Each row has a name. After each piece below comes the name of the row it's from, unless a question asks for something else. Each question is about the rows just above it. Places in a row count from 0.

[ 28  29  30 -33  36  53 -31 -33] -> rogo
[-33 -32 -33  29  53  30  36  28] -> Mokoz
[ 0 14 -3 16 18 16 17 13] -> zubi
Put [ 28 -33 -32 -33  29  53  30  36] back in order: which row is it? : Mokoz
Put [ 36  28  53  29  30 -31 -33 -33] back in order: which row is it? : rogo
Which row holds these entries in another order? [ 36 -32  53  29 -33 -33  28  30] : Mokoz
rogo in full: : [ 28  29  30 -33  36  53 -31 -33]
Table of tags by key:
[15] -> K_744
[17] -> K_934
[14] -> K_151
[13] -> K_98
[16] -> K_470
[29] -> K_903
The tag of zubi, keyed by place 3: : K_470
Which row holds [-33 -32 -33  29  53  30  36  28]? : Mokoz

[-18 -42 -36 -23 -22  14  24   0   2  27 -23  15 -17   3]  mitu
[ 28  -4   6  27  26  -8  25 -12 -44 -31  11   6  49  19]  tid
[ 11  19 -14 -18  12   3 -18   1 -14 -35 -18  22 -28  -1]  saras
[-14 -29   1  22 -14 -35  -1   3  11  19 -18 -18 -18  11]  guk
[-14 -35 -29 -18 -18  11  19  -1   1  22 -18  12 -14   3]  misi
Which row holds these entries in another order? [-35 -29 -18 -18 -18 -14 -14  -1   1   3  11  12  19  22] : misi
Which row holds these entries in another order? [-35  -1   3 -18 -14 -29 -18 -18  22  11   1  11  19 -14] : guk

[ 15  13 -16  19   9  10 -29 -20  11 -29  38  -2 -29  10   2  -8  -3  -1]  mebif
[ -2 -29   2  19 -30  -8   9  -3   8  10  13 -16 -29  11  10  15  -1  38]  sefu
[ 15  13 -16  19   9  10 -29 -20  11 -29  38  -2 -20  10   2  -8 -20  -1]  lup
Table of tags by key:
[-1] -> K_636
[-20] -> K_56
[10] -> K_182
Join lup by its entry at place 16: : K_56
find: [ 15  13 -16  19   9  10 -29 -20  11 -29  38  -2 -29  10   2  -8  -3  -1] : mebif
[-29 -29 -20 -20 -20 -16  -8  -2  -1   2   9  10  10  11  13  15  19  38] is which row reordered? : lup
Every place of [-20] in lup: : 7 12 16
find: [ -2 -29   2  19 -30  -8   9  -3   8  10  13 -16 -29  11  10  15  -1  38] : sefu

